A small network was shown many inputs. Here are its activations along a few directions, one row for each input.
Each table varies a few parts of the input and shows all the possible inputs, shuffled.
A made-up example of a description, with smaller parts first: line(4) and (point or ring(11) or (values(3) and ring(5))).
Shared parts are said once, and a part with two or three values counts as separate values.

A family of inputs:
R1: [-4.27, -1.83, -2.51,  4.98,  1.23,  0.18,  2.54,  3.28,  0.21, -3.27,
 -0.59]
R2: [-3.09,  3.40,  0.82, -1.35, -1.79, -2.32, -2.26, -2.31,  0.90, -0.79,
  3.97]
R3: [ 0.34,  0.48,  1.24,  0.98, -2.29, -1.49,  0.83,  2.37,  1.36, -3.98,
 -0.67]
R4: [ 2.61, -6.03,  0.95,  2.94,  5.01, -1.56,  6.99,  3.52, -5.39,  3.09,
 -0.93]
R5: [-0.82, -0.34,  2.04, -1.23, -2.45,  0.80, -1.10,  0.84,  0.23, -3.09,
  1.68]
R6: [-7.52,  4.15, -7.02,  2.83,  1.48, -1.35,  2.07,  1.26,  1.33, -3.14,
  0.58]
R7: [ 0.10, -1.46,  1.99, -2.29, -2.69,  1.16, -4.87, -5.48, -1.73, -1.34,
 -0.21]
R8: [ 5.61, -5.84,  3.39, -3.33,  1.22,  0.11,  1.64,  3.38, -5.09,  1.67,
  1.26]
R9: [-3.39,  5.71, -4.00,  0.62, -0.05, -3.25,  3.11, -2.11,  3.61, -1.86,
  2.99]
R10: [ 7.11, -5.19,  3.36, -2.08,  0.56, -0.67, -0.64,  0.60, -7.18,  3.98,
  0.34]
R11: [-2.44,  7.41, -2.37, -0.18, -0.73, -4.01, -0.07, -1.33,  1.74, -2.84,
  1.90]
R12: [-3.65,  6.64, -1.70, -2.38, -0.90, -1.76, -2.07, -2.88,  0.64, -1.94,
  4.23]
R13: [-3.12,  5.26, -4.87, -2.01, -3.19, -0.47, -5.45, -1.71, -0.27, -2.13,
  1.84]
R14: [-1.89,  4.22,  0.11,  0.81, -1.66, -4.56, -0.31, -0.76,  2.05, -1.72,
  1.62]
R15: [ 3.68, -2.70,  1.79, -0.60, -4.10,  2.00, -1.23,  0.13, -3.53,  0.57,
 -0.30]
R16: [ 2.18, -0.77,  2.20,  1.97,  4.85,  6.78, -0.14,  2.09,  4.14,  4.87,
 -5.54]
R17: [ 6.37, -5.76,  1.72,  0.75,  3.38, -2.35,  6.35,  2.47, -2.89,  2.78,
  1.42]
R18: [ 5.14, -4.16,  2.77, -0.32,  8.10,  5.20,  0.94,  4.31,  1.42,  7.40,
 -6.45]
R19: [-3.08,  0.21, -2.33, -3.29, -3.54,  0.10, -7.14, -4.67, -0.04, -1.55,
  0.56]
R20: [-3.76,  3.46, -4.84, -4.40, -2.69,  0.61, -6.96, -5.23, -0.25, -2.68,
  0.84]
R21: [-0.13, -0.25,  0.50,  2.74, -0.26, -1.71,  3.50, -0.10,  2.45, -2.05,
  1.85]
R22: [ 7.35, -4.10,  3.50, -0.07,  2.72, -3.12,  3.07,  3.26, -4.80,  1.75,
  0.32]
R23: [ 4.35, -0.83,  2.84,  2.39, -0.46, -1.53,  1.97,  1.14, -2.10, -0.68,
  1.07]
R24: [-4.06,  4.27, -0.60,  0.25,  3.51,  3.56, -2.42,  0.18,  8.22,  3.90,
 -4.79]
R25: [-0.99, -3.67, -0.52,  4.42,  0.50,  0.95,  6.34,  3.03, -1.86, -0.32,
 -1.60]
R26: [-0.79,  2.38,  2.46,  2.43,  5.72,  4.87, -2.22, -0.04,  5.88,  3.48,
 -4.33]
R27: [ 6.00, -7.84,  2.53, -5.42, -0.28,  1.44, -1.63, -1.29, -6.33,  2.38,
 -2.16]
R28: [-3.37,  1.66, -2.45,  0.62, -2.38, -2.82,  3.35,  0.13,  4.76, -1.73,
  1.28]
R29: [-4.20,  8.27, -2.16,  0.08,  5.85,  3.07, -2.67, -1.98,  7.18,  3.92,
 -3.01]
R30: [ 2.95, -3.72, -1.04,  3.29, -0.02,  0.32,  3.51,  2.70,  0.11, -1.29,
  2.02]
R31: [ 2.71, -2.52,  2.70, -0.82, -2.01,  1.76,  0.53,  1.24, -2.35, -0.79,
  2.00]
R32: [ 0.15, -0.54,  1.08, -0.98, -4.55,  1.05, -2.83, -0.31, -0.89, -1.74,
 -0.57]
R33: [-6.54,  2.23, -2.35,  3.69,  0.72, -3.00,  3.46, -0.55,  1.44, -0.48,
  0.48]
R34: [ 3.06, -4.51,  1.84, -2.95, -3.54,  3.09, -2.72, -3.39, -3.57, -0.02,
 -1.37]
R35: [-2.59,  2.32, -1.05, -2.11, -5.26, -1.09, -3.49, -1.81,  0.60, -0.38,
  0.31]
The inputs of R6 and R1 match in every part but one. If R13 is changed in the same way as R6 into R1, which row does it become?
> R32
What is each input in this table made of?
> line(5) and (point or line(6))
Which other rows agree with R34 in the line(5) part? List them by row number.
> R15, R16, R23, R25, R30, R31

A family of inputs:
R36: [-3.71,  2.23, -4.17, -1.40, -2.36,  0.16, -0.21, -0.66,  1.12, -1.93,
  0.65]
R37: [ 3.06, -3.94,  2.12, -0.04, -0.45,  0.29, -1.33,  0.96, -4.92,  0.66,
 -1.33]
R38: [-4.83,  4.19, -1.85,  2.40,  0.37, -1.68,  1.14, -1.27,  1.27, -1.58,
  1.84]
R39: [ 2.16, -2.40,  0.09,  1.74,  2.12, -0.27,  4.56,  1.70, -2.59,  1.52,
  0.74]
R40: [-4.48,  4.03, -1.00,  2.25,  1.01, -2.43,  2.39, -0.39,  3.72, -2.66,
  2.00]
R41: [ 2.52, -1.85,  1.14,  1.99,  2.63, -1.50,  5.46,  2.73, -1.19,  1.30,
  0.73]
R42: [ 1.98, -3.91, -0.81, -0.30,  1.25,  0.80,  2.45,  0.57, -3.67,  1.21,
  0.12]
R43: [ 3.48, -3.90,  3.33, -1.04, -1.24,  0.98, -1.18,  0.93, -4.36,  0.09,
 -0.98]
R44: [-0.14,  3.55,  1.11, -2.27, -2.09,  0.11, -4.77, -5.53,  1.62, -2.26,
  2.76]
R45: [-2.13,  3.10, -2.41, -2.97, -3.11, -1.18, -2.82, -1.48, -0.45, -1.51,
 -0.79]
R46: [ 1.22, -3.88,  1.03,  2.73,  1.55, -0.16,  1.33,  3.14, -3.47,  0.43,
  0.48]
R47: [-4.07,  2.83, -3.72, -0.09, -2.18, -0.70,  0.85,  0.46,  1.83, -1.64,
  1.01]
R48: [-2.80,  2.31, -0.08, -2.38, -3.60,  0.52, -1.67, -3.84,  0.72, -2.21,
  0.01]
R49: [ 2.38, -0.38,  1.69,  1.46,  8.18,  5.33, -0.36,  2.38,  2.87,  7.48,
 -5.70]
R50: [ 3.36, -2.75,  2.21,  4.57,  1.67, -1.36,  4.67,  3.66,  0.58, -0.26,
 -0.08]
R51: [ 2.18, -5.97,  0.42,  0.59,  0.26,  0.36, -0.49,  0.85, -3.05,  0.13,
 -0.42]
R52: [ 3.98, -4.41,  4.54, -1.32, -1.85,  0.10, -2.66,  0.85, -3.15,  1.74,
  0.34]
R53: [-3.34,  5.93, -1.76,  0.38,  4.42,  4.64, -2.89,  1.15,  7.58,  4.25,
 -5.34]
R54: [-1.14,  1.70, -0.07, -4.84, -4.26, -0.91, -3.95, -1.74,  2.39, -1.50,
  1.08]
R55: [-3.28,  4.50, -1.01,  3.52, -0.14, -2.68,  3.47, -0.67,  4.84, -2.25,
  1.05]
R56: [ 6.63, -2.09,  3.21, -2.67,  0.22,  0.71, -1.94, -2.29, -3.07,  1.04,
  1.71]
R57: [-3.04,  1.11, -4.02, -2.31, -2.39, -1.11, -2.05, -1.52,  1.36, -2.06,
  0.12]
The inputs of R43 and R48 match in every part but one. If R52 is changed in the same way as R43 into R48, which row does it become?
> R54
What is each input in this table made of?
> values(2) and (point or line(10))
Change only the values(2) part in R36. List by row number the other rows that result.
> R42

A family of inputs:
R58: [ 4.43, -6.71,  1.76,  2.20,  4.48,  1.64,  4.85,  2.33,  0.06,  4.67,
 -4.06]
R59: [-3.15,  9.10, -6.21,  0.52,  2.97,  2.67,  1.24, -0.14,  6.02, -0.46,
  2.18]
R60: [ 3.73, -7.83,  1.27,  1.67,  3.23, -0.91,  4.24,  3.80, -3.11,  1.03,
  1.34]
R61: [-3.24,  3.71, -1.21, -7.58, -6.24, -2.12, -6.78, -7.28,  3.16, -2.70,
  4.48]
R62: [ 5.95, -5.94,  2.03, -2.43, -1.06, -0.13, -0.40, -0.33, -8.84,  1.15,
  1.52]
R63: [-4.24,  8.10, -4.33,  1.79, -3.64, -1.94, -0.06, -1.48,  0.95, -4.04,
  2.48]
R64: [ 8.22, -6.36,  3.19, -5.15, -4.06,  2.76, -3.64,  2.72, -8.09, -0.92,
  1.05]
R65: [-6.30,  5.09, -1.52, -2.46, -6.83, -3.75, -5.00, -3.21,  1.14, -3.59,
 -1.41]
R66: [ 3.12, -7.78,  3.66, -1.22,  0.18, -3.77,  4.03,  0.92, -4.62,  2.38,
 -3.15]
R67: [ 5.31, -4.69,  3.47,  4.69,  8.25,  4.64,  1.10,  4.96, -0.07,  6.15,
 -4.48]
R68: [-4.74,  9.49, -0.82,  6.88,  5.19,  4.49, -0.15, -3.86,  6.96,  0.17,
  1.75]
R69: [-9.08,  3.82, -1.29,  1.09, -2.47, -3.58,  0.58,  1.56,  6.44, -3.83,
 -1.68]
What is each input in this table made of?
> values(2) and line(6)
The inputs of R65 and R61 match in every part but the line(6) part. If R62 is changed in the same way as R65 into R61, which row does it become?
> R64

A family of inputs:
R70: [ 4.17, -3.37,  1.11, -4.59, -1.42,  0.30, -3.63, -1.28, -5.46,  0.60,
  0.84]
R71: [ 5.12, -4.50,  1.76,  3.92,  3.58, -0.12,  5.45,  3.33, -2.17,  1.91,
 -0.51]
R72: [-5.98,  5.05, -3.49,  0.13, -4.80, -2.59,  0.83, -2.09,  1.33, -3.89,
  0.88]
R73: [-6.29,  7.13, -3.91,  1.52,  2.05, -1.81,  0.99,  1.71,  4.56, -1.75,
 -0.01]
R74: [-1.69,  4.94,  0.39, -0.25,  2.62,  1.67, -2.77,  0.75,  5.11,  1.46,
 -1.37]
R75: [-1.19,  2.84,  1.01, -1.81, -3.95,  0.89, -3.06, -3.16,  1.89, -1.33,
 -0.68]
R76: [-7.41,  4.42, -3.44,  1.95, -1.57, -2.13,  0.68, -1.81,  2.95, -2.89,
  0.85]
R77: [-5.88,  6.48, -4.54,  2.72,  0.75, -0.87,  0.60,  0.07,  3.79, -2.20,
  1.10]
R78: [-2.71,  2.17,  1.01,  0.06, -0.85,  1.37, -3.13, -2.87,  3.52, -0.08,
 -0.59]
R79: [ 5.82, -5.76,  2.57, -1.10, -1.88, -3.10,  3.48,  1.31, -6.21, -0.62,
  3.19]
R80: [ 3.69, -6.17,  2.92,  3.37,  1.80, -0.73,  4.06,  2.81, -3.64,  0.60,
  0.32]
R81: [-4.91,  5.07, -4.22, -1.87, -4.93, -4.61, -1.59, -2.16, -0.03, -4.67,
  4.28]
R82: [ 2.38, -1.85,  1.06, -1.07,  4.37,  2.15,  0.35,  1.34,  0.01,  5.17,
 -4.19]
R83: [ 4.96, -5.41,  3.07,  1.36, -1.28, -0.90,  4.26,  2.61, -5.38, -0.48,
  0.58]
R84: [ 4.66, -5.20,  1.56,  2.59,  4.71, -0.39,  4.91,  5.81, -0.33,  1.72,
 -0.52]
R85: [-1.52,  4.03,  0.02,  0.51,  1.02,  2.40, -1.50, -2.23,  4.80,  1.41,
 -1.03]
R86: [ 2.92, -2.17,  0.39,  0.46,  3.70,  3.58, -1.63,  1.00, -1.43,  4.14,
 -2.27]
R87: [-0.43,  1.21, -0.24, -4.38, -4.27, -0.54, -4.74, -3.65,  2.20, -2.42,
  2.94]
R88: [ 2.97, -3.43,  1.85, -2.58, -1.32,  2.16, -1.26, -1.32, -4.13,  1.35,
 -2.50]
R89: [ 1.32, -5.48,  1.09, -0.94,  1.68,  3.28, -2.31, -0.16, -1.37,  1.97,
 -1.32]
What is each input in this table made of?
> line(4) and line(5)
Change only the line(4) part in R89. List by row number the other rows that result.
> R76, R78, R80
A walk changes only the line(4) part. It starts at R79 and steps to R70. List the rest of the walk in order.
> R87, R81
